A small network was trained on made-up records. Each row is its average activation on records with the value named, seen along a few directions.
Values that are neighbours, or in one group, have similar rows; names and order tell nothing.
In the rows, 500 means zero.
Random noise pushes rows far along 9 fixed directions. That doesn't count. These rows show it; they differ only by the noise:
[512 563 545 552 470 317 474 460 468 473 634 562 462 375 567 528 576 530
 392 466]
[458 534 287 373 476 755 543 417 584 607 350 572 507 552 463 438 523 394
 544 444]
[397 495 538 529 510 417 559 489 372 447 697 573 503 329 625 463 505 520
 456 499]
[534 483 484 412 372 507 306 470 549 535 334 461 430 612 442 463 532 551
 520 460]
[446 657 649 591 677 506 559 461 498 482 577 531 480 511 542 562 583 548
 447 424]
[417 575 645 464 591 538 551 599 550 423 504 581 505 502 461 497 521 475
 432 391]
[400 486 477 616 542 605 450 236 301 374 494 421 467 489 542 590 589 500
 558 657]
[571 610 483 427 505 513 459 514 695 517 383 553 481 551 390 537 566 402
 380 350]
[543 354 423 431 638 769 666 704 700 603 576 420 661 469 483 423  98 410
 503 431]
[518 508 423 516 359 443 488 477 525 469 519 606 471 375 504 522 494 530
 411 541]
[458 464 749 508 570 497 755 718 484 375 690 715 616 356 393 529 589 370
 556 602]


VAL, 15 values:
ridem: [529 479 517 470 438 546 544 509 320 535 501 403 508 576 533 406 577 559
 695 635]
riru: [374 538 509 510 547 468 504 744 499 458 593 558 497 403 479 567 355 457
 383 392]
fufo: [433 423 309 614 439 565 530 363 525 390 412 411 467 450 457 568 428 485
 346 635]
noket: [679 478 479 584 415 589 546 476 509 534 286 624 442 593 318 623 499 652
 541 682]
ger: [486 270 693 537 479 402 560 430 281 375 652 385 535 419 494 530 517 343
 803 716]
bem: [568 469 546 577 348 340 411 586 571 424 433 545 668 455 444 566 466 558
 418 546]
loto: [468 478 623 546 754 529 438 506 395 486 503 354 475 563 579 452 356 575
 488 428]
bov: [627 527 276 701 444 396 655 454 667 735 673 506 488 402 593 489 333 597
 308 518]
fata: [400 461 373 344 337 341 549 745 469 601 693 700 498 273 569 345 406 513
 475 360]
pum: [521 559 316 533 707 571 652 368 577 390 600 539 535 462 600 656 560 276
 363 559]
dipe: [534 643 720 584 482 491 489 658 538 281 360 414 430 575 443 565 525 623
 368 434]
nutup: [511 416 431 451 413 436 605 620 502 544 665 625 559 257 556 419 423 501
 463 550]
paput: [267 563 477 512 455 387 403 372 287 362 506 530 522 427 661 435 584 595
 441 401]
pek: [494 550 429 505 387 607 440 428 668 421 200 463 401 586 414 586 292 662
 478 516]
zadad: [806 423 385 583 473 405 604 611 741 606 661 547 583 453 501 582 316 502
 474 700]
VAL is arranged as a star with 7 arms.
Question: List every value one step from noket, in the order listed.
Answer: loto
Question: List every value one step from ger, in the order listed.
Answer: pek
Question: List every value one step from dipe, in the order listed.
Answer: ridem
Question: List every value one step from pum, in the order listed.
Answer: zadad
Question: List every value one step from bov, in the order listed.
Answer: fufo

ZOFA, 15 values:
bul: [376 561 576 406 475 469 466 489 393 538 490 516 523 563 597 337 624 528
 567 437]
lupu: [478 554 551 494 538 420 429 412 605 335 407 476 521 525 466 532 508 431
 325 376]
fenod: [287 322 699 576 609 637 691 523 177 519 673 476 542 403 554 437 447 543
 811 693]
rese: [658 460 632 424 454 367 532 692 587 472 524 540 625 497 327 485 658 310
 519 468]
bezut: [649 475 393 485 513 360 542 555 607 712 611 446 456 492 601 431 344 613
 456 458]
sibu: [444 382 659 391 339 414 456 680 487 258 444 544 571 465 345 466 619 340
 477 503]
gen: [550 483 448 497 620 632 540 425 565 520 428 455 462 596 456 524 564 363
 531 510]
vige: [584 692 441 599 771 647 465 155 466 684 439 293 383 769 604 571 606 625
 594 457]
gog: [406 314 606 567 693 543 365 416 287 412 654 121 460 577 642 486 264 590
 511 601]
mokep: [407 440 500 526 414 578 626 579 409 637 570 649 531 486 501 485 507 565
 728 642]
sus: [502 389 552 626 441 484 536 603 378 519 674 399 574 424 599 444 340 690
 566 638]
fab: [430 453 292 410 293 562 507 564 514 498 407 701 512 389 454 488 475 409
 513 541]
gemi: [448 573 609 422 553 373 325 613 555 549 422 532 447 574 524 465 560 561
 436 298]
seta: [673 585 582 497 387 259 545 565 610 429 560 610 453 360 490 566 539 524
 403 455]
beki: [709 494 552 536 255 336 288 592 549 662 515 616 444 523 437 518 538 788
 595 626]
ZOFA is arranged as 3 separate groups.
Question: Which other values are in the same group as mokep? Give them in the order they are listed.
Answer: fenod, fab, gemi, beki
Question: Which other values are in the same group as sibu? Give them in the order they are listed.
Answer: bul, lupu, rese, sus

MINA, 15 values:
sefer: [625 470 636 594 417 380 439 626 330 402 579 521 312 467 549 667 548 717
 586 775]
sebo: [264 511 344 659 660 850 625 499 370 388 475 446 723 425 498 629 451 340
 527 508]
tobig: [431 141 424 226 257 444 146 475 347 741 342 471 455 637 509 277 402 490
 958 573]
mimu: [490 699 847 451 725 571 560 769 745 703 520 596 509 643 413 396 599 691
 589 326]
big: [418 606 485 589 533 570 394 386 459 129 397 430 644 445 236 773 668 196
 311 537]
nopot: [461 533 544 525 308 463 711 464 451 503 586 599 521 353 687 454 430 729
 577 638]
bar: [412 515 744 282 290 277 324 606 485 325 349 377 451 611 581 304 486 664
 559 305]
zez: [959 412 371 356 382  99 503 596 887 906 701 688 595 350 349 588 567 212
 501 342]
vupat: [491 681 399 599 508 621 554 515 739 511 439 694 450 600 588 502 417 731
 233 477]
tomeb: [419 683 495 471 759 580 338 379 473 543 243 320 421 681 660 335 345 672
 234  31]
zama: [265 223 125 535 715 919 719 301 378 440 654 149 554 345 600 422  28 220
 444 505]
suso: [655 450 970 542 714 490 545 666 454 452 515 424 609 666 295 504 610 475
 640 528]
memab: [581 303 272 245 449 511 310 534 691 664 371 391 563 755 489 272 495 367
 497 405]
fir: [692 686 451 509 578 492 672 701 658 792 742 632 408 458 672 487 361 722
 468 435]
riti: [798 672 892 857 776 158 854 750 657 900 984 469 486 457 510 598 545 634
 559 543]
MINA is arranged as a star with 7 arms.
Question: List every value one step from fir, in the order listed.
Answer: sefer, mimu
Question: List every value one step from riti, in the order listed.
Answer: zama
Question: List every value one step from tomeb, in the order listed.
Answer: suso
Question: List every value one step from sebo, in the order listed.
Answer: big
Question: List every value one step from bar, in the order listed.
Answer: nopot
